A small network was shown many inputs. Here are its activations along a few directions, one row for each input.
Each table varies a few parts of the input and shows all the possible inputs, shuffled.
Descriptions start from the smaller parts, as in this example, which fits no table here: one of 6 places along a line, together with either a single point or (one of 2 separate values, together with one of 5 places around a ring) or one of 11 places around a ring.
Shared parts are said once, and a part with two or three values counts as separate values.
In the rows, zero is written as 128.

Other details of the inputs vary at random and push rows far along two fixed directions, the same in every table; ignore that.

A family of inputs:
x1: [121 127 111 134 105 124  82 141 135 146 140 119]
x2: [118 142 117 127 133 113 160 126 125 101 109 134]
x3: [231 157  97 125 117 133 114 126 158 113 134 131]
x4: [155 144 111 119 132 117 130 117 139 117 129 122]
x5: [ 37 110 137 140 114 103 124 148  93 141 125 135]
x6: [147  97 154 126 108 175  65 137 132 162 144 137]
x7: [114 156 127 121 145 115 175 119 119 104 111 125]
x8: [163 118 167 117 141 168 140 112 129 131 121 142]
x9: [ 84  80 142 137 132 138 101 125 132 159 153 124]
x10: [ 65 119 112 144 149 106 197  92 129 100  89 117]
x11: [ 45 129 130 137 132 117 140 117 118 140 118  98]
x12: [127 149 123 127 110 135  82 149 129 156 147 100]
x13: [157 148 116 115 142 110 150 120 132 107 120 133]
x14: [141 106 144 137 112 163  79 133 147 167 172 101]
x15: [106 137 118 134 150 107 197 107 126  88  92 136]
x16: [209 165 129 107 135 112 146 148 112 103 135 153]
x17: [129 137 116 118 112 121  77 152 126 152 148 121]
x18: [ 61 117 117 133 106 115  88 151 117 151 130 124]
x19: [125 134 129 131  92 129  66 171 109 156 158 120]
x20: [ 64 125 122 118 113 111  84 153 110 155 141 120]
x21: [250 120 125 130 141 150 144 115 161 103 144 149]
x22: [216 157 108 120 127 123 141 132 145  97 122 146]
x23: [152  92 152 127 110 168  65 140 132 162 140 149]
x24: [ 60 132 123 141 125 124 124 116 129 150 125  91]
x25: [103 151 144 128 149 107 199 124  98 101 109 133]
x26: [172 104 131 139 142 147 160 106 151 109 134 131]
x27: [ 74  87 171 122 178 130 216  85 111  99  77 170]
x28: [160 145 110 129 129 124 138 124 140 112 118 121]
Each input here is: one of 4 places along a line, together with either one of 2 separate values or one of 5 places along a line.
Q: The inputs of x10 and x24 match in every part but the place on the line of 4. If x6 is changed in the same way as x10 into x24, which row does it become?
A: x8
Q: Change only the place on the line of 5 in x2. List by row number the other rows that result.
A: x10, x15, x19, x28
Q: Change only the place on the line of 5 in x16. List by row number the other rows that result.
A: x4, x13, x17, x20

A family of inputs:
x29: [ 69 139 117 132 109 116  96 146 116 151 137 100]
x30: [ 93 140 116 129 113 109 106 151 114 139 141 113]
x31: [199 146 116 121 157 127 189  98 153  82 108 139]
x32: [229 136 140 115 156 144 183 106 142  84 111 164]
x33: [112 111 146 132 149 131 175 106 122 112 110 141]
x34: [ 74  90 150 132 151 129 176 104 118 116 101 150]
x35: [ 99 110 119 140 109 139  75 133 139 162 149 101]
x36: [ 32 110 123 142 117 107 120 138 110 144 123 119]
x37: [ 74 119 128 134 137 106 163 119 113 114 106 138]
x38: [183 150 116 120  95 143  52 156 139 155 155 117]
x39: [238 145 135 118 128 155 119 132 145 120 145 139]
x40: [184 130 136 125 102 160  56 152 137 163 168 117]
x41: [105 138 124 121 106 127  71 152 120 160 145 112]
x42: [ 39  88 154 139 155 122 190  99 111 117  97 141]
x43: [194 162 121 112 152 108 187 122 126  81 110 154]
x44: [112 118 120 136 140 120 152 110 138 121 125 122]
x45: [141 144 114 127  99 134  69 153 133 153 148 111]
Q: What do these inputs look like to the network?
A: either one of 3 separate values or one of 6 places along a line or (one of 2 separate values, together with one of 4 places along a line)
Q: Start at x34 and move only the place on the line of 6, one step at a time. The first step leads to x32. Which rows follow, in order?
A: x42, x33, x39, x40
